These are the activations of a small neural network, seen along a few directions. Each row is one input.
Each table varies a few parts of the input and shows all the possible inputs, shuffled.
Descriptions start from the smaller parts, as in this example, which fits no table here: one of 2 separate values, together with either a single point or one of 11 places along a line or (one of 4 places along a line, together with one of 8 places around a ring).
Shared parts are said once, and a part with two or three values counts as separate values.

Other details of the inputs shift rows strongly along two fixed directions, in all tables alike. That doesn't count.

Rows:
r1: [ 13  -1   5  -6 -16   4   4 -10  -1   5 -15]
r2: [ 13  -4  14  -2 -13   7   0  -8   3   5  -9]
r3: [ 25  13 -18  33   5  32  -9 -18 -10   1  13]
r4: [ 15  -2  14  -4 -12   7   0  -9   2   6 -10]
r5: [ 16   0   3  -4 -14   5   3 -11   0   7 -14]
r6: [ 13   0  10  -1 -15  10  -3 -11   5   3  -8]
r7: [ 12   0  -2  -1 -15   9  -2 -14   2   2 -13]
r8: [ 16   0  15  -4 -13   5   2  -8   2   7  -9]
r9: [ 16  -2  17  -4 -15   4   2  -7   3   7  -9]
r10: [ 12  -1  11   0 -15   7  -3 -10   4   5 -10]
r11: [ 11   0   0   0 -13   6   0 -12   1   6 -13]
r12: [ 14  -4   8  -8 -14   4  -1 -13   1   8  -6]
r13: [-58  22 -17 -12  15  13  24  47  13  35  42]
r14: [-63  26 -27  -3  11  18  25  49  15  33  36]
r15: [ 12  -2  11 -13 -16   1   1 -12   0   9  -7]
r16: [-72 -20 -12  -2  75 -76  -5  61  -6 -58  31]
r17: [  0 -43   7   7  49 -82 -28   3 -20 -87 -26]
r18: [ 34   9 -25  33   3  28 -13 -29 -16  -8   1]
r19: [ 12  -2   5  -6 -15   3  -5 -15   2   7  -8]
r20: [ -3 -42   9   4  49 -80 -33  -3 -17 -82 -18]
r21: [ 13  -2  18  -6 -14   3   2  -7   1   4 -11]
r22: [ 29  10 -23  27   5  26 -14 -26 -15  -2  13]
r23: [ 13  -2  13   0 -13   6  -2 -11   3   5 -10]
r24: [ 16  -1   9 -10 -13   1   0 -13   0  10  -6]
r25: [-61  22 -24  -5  13  17  28  51  13  32  37]
r26: [-61  24 -24  -6  15  16  28  52  13  33  37]
r27: [ 13   0   3  -7 -15   7  -4 -16   2   6  -5]
Description of these inputs: one of 3 separate values, together with either a single point or one of 8 places along a line.
Changing only the choice among 3 separate values turns r8 into r24. The same change can be made to r6. Which row results? -> r27
Which other rows does r21 become when the choice among 3 separate values takes its other values? List them by row number. -> r1, r15
Which other rows does r11 become when the choice among 3 separate values takes its other values? List them by row number. -> r20, r23

Rows:
r28: [ 28 -32   8  -8  -7 -41 -18 -29  -8 -43 -53]
r29: [ 16 -37  26 -12   8 -59 -20 -15  -9 -54 -39]
r30: [ 35   5   7  18 -10  25 -11 -26  -5   6   1]
r31: [ 19   2  29 -21 -38  14   9 -12  12  30 -15]
r32: [ -6  31  19  -2 -20  51  21  15  17  61  39]
r33: [ 21  10 -11  -4 -31  30   5 -24   2  26 -14]
r34: [ 22   4  20 -15 -34  20   6 -16   7  28  -9]
r35: [ 24   4  30 -18 -35  17   6 -15  10  30 -10]
r36: [-13  28  -4 -10 -24  46  24  12  14  59  24]
r37: [  7  -4   7 -18 -25   3   8  -8   6  15 -24]
r38: [-30 -12  17  -2  39 -39  -6  32   0 -29  22]
r39: [ 36   3  17  13  -9  23  -9 -23  -3   8   3]
r40: [ 12   7  -4 -14 -39  22  11 -16   9  31 -22]
r41: [ 14 -11  20 -14 -16 -11  -1 -11   2  -2 -18]
r42: [-66  29 -28   7  29  18  21  56   9  28  58]
r43: [-62  33 -48  21  36  24  19  51   1  20  56]
r44: [-65  24   2  -4  28  10  23  62  16  30  62]
r45: [ 18  -8  11  -7  -9  -6  -5 -15  -1  -3 -15]
r46: [ 23  -8  -8 -10 -30   3   0 -27   0   1 -41]
r47: [ 21 -32 -17   5  13 -50 -24 -28 -18 -62 -52]
r48: [-34  -9   7   6  44 -33  -5  34  -3 -30  30]
r49: [ 13  -8 -10  -2 -10  -6  -4 -17  -4 -11 -25]
r50: [-33   8 -16   5  23  -3   4  27   2   1  26]
r51: [-25  22   4 -26 -37  35  33  21  22  59   7]
r52: [ 32  10  33   4 -22  34   1 -15   7  30  12]
r53: [ 26  -7  13 -12 -27   4   0 -22   2   9 -25]
r54: [-28  10 -23  13  26   4   2  21  -3  -5  27]
r55: [-23   9 -11  16  27   2   0  21  -2  -3  30]
r56: [ 47 -16  -8  33  16 -10 -30 -38 -23 -48 -20]
r57: [ 25  -4   2  -8 -28   6  -2 -25   1   8 -27]
r58: [-27 -32 -29  20  72 -78 -28  16 -24 -92  -7]
r59: [-70  22  -9 -10  23   6  26  61  15  30  53]
r60: [-20 -28 -15  13  55 -63 -23  11 -17 -74  -6]
r61: [ 23  10   0  -2 -29  28   3 -22   3  27  -7]
r62: [ 18 -10  31 -24 -33  -6   4 -13   9   9 -31]
r63: [ 13   6 -24   4 -12  14   1 -16  -4   6 -14]
r64: [-70  31 -52  11  32  19  23  55   5  22  51]
r65: [-25 -31  23  -2  53 -73 -19  25  -8 -65   5]
r66: [ 26 -32  38 -17  -8 -46 -16 -21  -3 -37 -42]
r67: [ 14   2  -1  -5 -18  10   0 -15   2  12 -11]
r68: [ 14  10 -26  -7 -37  27  12 -19   4  27 -31]
r69: [ 15   5   7 -18 -40  21  12 -15   9  33 -22]
r70: [-16 -28   7  14  59 -59 -23  17 -16 -67  10]
r71: [ 29  -2 -19   1 -24  11  -2 -31  -6   2 -33]
r72: [ 30 -29  -3  -2  -5 -35 -19 -34 -12 -44 -51]
r73: [ 32   2  -6   7 -17  19  -8 -30  -6   3 -13]
r74: [ 29  13  13   7 -20  37   2 -19   1  29   9]
r75: [-64  23  -8  -6  24  11  24  59  14  30  57]
r76: [ 16   3   9  -1 -10  14   0 -10   1  14   3]
r77: [ 24   2  -6  23   6  14 -13 -18  -9 -13   2]
r78: [ 31  15  -6  15 -19  41  -1 -26  -3  21   3]
r79: [-22   5  10   7  26  -3   2  26   1  -1  35]
r80: [-20  -3  12  13  38 -16  -6  26  -2 -20  33]
r81: [-31  -3 -33  23  50 -26  -9  23 -14 -41  19]
What is each input in this table made of? -> one of 6 places along a line, together with one of 9 places along a line
Changing only the place on the line of 9 turns r45 into r76. The same change can be made to r33. Which row results? -> r73
Which other rows does r32 become when the place on the line of 9 takes its other values? List them by row number. -> r31, r35, r38, r44, r52, r62, r65, r66

Rows:
r82: [ -7 -12   9 -17   1 -25  -2   2   2 -10  -7]
r83: [  7  -4   5  15  13  -5  -8   0  -5 -19   1]
r84: [ -4  -7  -4   5   4 -11  -1   3   0 -19 -20]
r85: [  2  -7   9  11   6  -7  -3   5   2 -19 -13]
r86: [  0 -11  19  -5   5 -18  -4   5   1 -12  -6]
r87: [ -3  -6 -17   7   9 -12  -5  -2  -6 -18 -11]
r88: [ -1  -9  -3 -14   4 -23  -8  -8  -4 -10  -1]
r89: [-6 13  1  5 -1 20  8  9  3 18 19]
r90: [ -1  -5 -17   9   8  -9  -6  -4  -6 -19 -14]
r91: [-13   8   9  -5  -6  11  13  17  10  20  10]
r92: [-12  10   7   0  -6  15  13  17  10  17   6]
r93: [-13  13 -18  -6  -9  15  11   5   3  23   8]
r94: [-20   7   0 -19 -12   5  14  14  10  24   7]
r95: [  7  -4 -12  16  14  -4 -10  -7  -9 -19   0]
r96: [  0 -12  21  -8   4 -19  -4   4   2 -11  -4]
r97: [-14  10 -12 -16 -10   9   9   4   5  25  13]
r98: [  1  -8  10  10   7  -9  -2   6   1 -19 -12]
r99: [  5  -8  13   0  11 -14 -10  -3  -4 -12   8]
r100: [-18   7  -1 -16 -12   7  14  13   9  23   4]
r101: [-17   8  -4 -12 -11  10  15  13   9  22   3]
r102: [ -3  -9   1  -2   3 -17  -1   2  -1 -17 -17]
r103: [-18  12 -11  -1 -10  18  17  16   9  21  -1]
r104: [ 79   9  12  -3 -63  55  -5 -68  -3  44 -24]
r105: [  1  -7  11   7   7 -10  -2   7   1 -17 -10]
r106: [-13   9   8  -2  -6  13  13  17   9  19   7]
r107: [  0  -8  -9  -5   6 -17  -6  -5  -6 -13  -6]
r108: [  5  -8   0  -5  12 -17 -12 -10  -7 -12  10]
r109: [  4  -8  15  -2  11 -16 -10  -4  -3 -12   9]
r110: [  4  -3   2  19  14  -2  -9   1  -5 -22   0]
r111: [ -1  -5 -15   4   8 -12  -6  -4  -6 -17 -11]
r112: [-6 14  0  8 -1 22  8 10  4 17 18]
r113: [  4  -7  -2  -3  13 -15 -11  -8  -8 -12  10]
r114: [ -4  -8  -1   0   4 -14  -1   3  -1 -17 -17]
r115: [  6  -4 -11  13  15  -6 -10  -6  -9 -19   2]
r116: [ -6  13 -10  -4  -2  17   5   2   1  24  23]
r117: [ -6  15 -14   3  -1  21   7   3   0  21  20]
r118: [-14  11 -14 -12  -9  10  10   6   4  25  11]
r119: [ -1 -11  22 -10   4 -21  -4   3   3 -10  -2]
r120: [-17  10  -5  -9 -12  12  16  13   8  22   1]
r121: [  6  -4 -13  17  15  -3 -11  -6  -9 -21  -1]
r122: [-4 12  3  2 -2 18  7  7  4 19 19]
r123: [ 91  -9  16   7 -46  26 -21 -76 -12   3 -43]
r124: [  6  -7  12   3  12 -13 -10  -3  -5 -14   6]
r125: [-13  14 -20  -3  -7  16  11   6   3  21   6]
r126: [  7  -5   4  18  13  -4  -9  -1  -5 -20   0]
Changing only one part turns r110 into r90. The same change can be made to r109. Which row results? -> r88
Changing only one part turns r82 into r119. The same change can be made to r102. Which row results? -> r92
What is each input in this table made of? -> one of 5 places around a ring, together with one of 9 places along a line
Start at r108 and move only the place on the line of 9, one step at a time. The first step leads to r113. Which rows follow, in order? -> r116, r104, r117, r123, r115, r95, r121
